Each row below is a small network's average activation on inputs in which a field has the value named, seen along a few directions.
Values that are neighbours, or in one group, have similar rows; names and order tell nothing.
(in the rows, 500 means zero)
Strong random noise was added to every row along 3 fixed directions; ignore it. To show where, here is one row again and again, with new noise each time:
[558,289,441,510,514,752,538,572,630,539,293,704,603]
[591,453,404,499,476,456,584,478,558,615,429,617,643]
[609,422,381,479,492,490,651,505,595,640,326,669,691]
[661,264,513,823,481,771,364,437,686,638,444,725,531]
[376,622,382,116,459,266,588,562,326,383,619,379,571]


KITEN, 13 values:
gelov: [385,478,327,243,528,631,693,673,557,610,219,663,620]
siteb: [539,405,413,502,607,614,533,577,583,512,403,605,546]
tov: [442,597,637,418,516,460,569,538,317,347,478,366,450]
foz: [469,482,649,508,378,503,440,402,422,421,505,409,373]
fosiz: [375,509,547,412,464,596,343,562,566,533,589,384,429]
sabe: [483,541,421,414,590,368,560,519,461,402,574,526,525]
nove: [381,542,606,478,442,556,409,546,515,524,581,397,332]
gade: [621,445,559,655,564,562,556,378,529,442,299,533,603]
luvas: [481,394,617,433,461,696,530,613,596,524,346,521,437]
rulet: [416,464,336,272,618,561,584,728,552,488,308,504,567]
sarab: [589,514,454,578,565,388,679,506,452,455,344,519,588]
vikug: [298,645,603,101,421,620,574,619,361,260,467,324,442]
raso: [585,566,399,673,678,271,695,428,538,541,446,617,554]
KITEN is arranged as a ring.
Going along KITEN from gelov by way of its neighbour fosiz, in what order are siteb, tov, luvas, rulet met? -> luvas, tov, siteb, rulet
What is the length, in steps, of the shortest route from sabe to vikug? -> 6
Name the neighbours of sarab, in listed order. -> gade, raso

MAPAM, 9 values:
luda: [474,367,334,668,602,705,437,414,624,733,329,631,355]
zon: [320,483,526,323,380,481,319,564,544,581,450,332,429]
befa: [767,499,488,948,489,359,398,256,455,598,638,553,382]
vepot: [320,509,662,347,439,699,365,570,436,311,629,384,385]
zod: [662,261,769,718,505,705,467,444,629,573,308,499,594]
pepot: [234,548,324,91,492,632,341,715,546,337,665,513,388]
vobot: [746,630,671,454,460,244,864,337,509,595,415,527,839]
sis: [449,449,398,585,624,465,442,504,349,490,484,612,639]
sizok: [501,642,399,456,517,429,722,720,440,208,606,469,388]
MAPAM is arranged as 3 separate groups.
Which other values are in the same group as befa? Give them in the order they are listed. -> sis, sizok
Which other values are in the same group as luda? Give them in the order they are listed. -> zon, pepot

ZIFA, 12 values:
namef: [576,615,630,640,382,401,497,387,393,381,603,294,365]
fozal: [433,508,395,405,602,204,322,454,441,676,737,402,501]
basa: [419,652,407,347,415,489,385,506,486,516,703,355,401]
lanef: [700,491,545,845,486,477,467,189,513,499,531,619,467]
bos: [695,374,729,893,527,749,622,436,606,649,185,626,465]
vunu: [455,532,687,626,405,529,173,351,503,453,788,351,322]
bar: [534,588,517,424,466,188,625,434,313,366,603,397,640]
veb: [498,420,487,675,522,646,264,548,600,578,726,609,417]
pazup: [396,525,430,234,482,447,598,612,514,630,424,470,570]
dafef: [513,420,649,528,443,552,537,573,510,641,272,497,498]
vebef: [402,560,343,305,575,376,566,588,408,328,558,554,624]
tizu: [432,520,439,709,521,667,226,498,534,295,843,490,303]
Each value of ZIFA is a pair of two hidden parts, and every pair occurs once (6 first parts, 2 second parts).
lanef and bar share the first part; lanef and fozal share the second. Which value has the first part of fozal and the second part of bar? -> veb
vebef and tizu share the first part; vebef and pazup share the second. Which value has the first part of pazup and the second part of tizu? -> basa
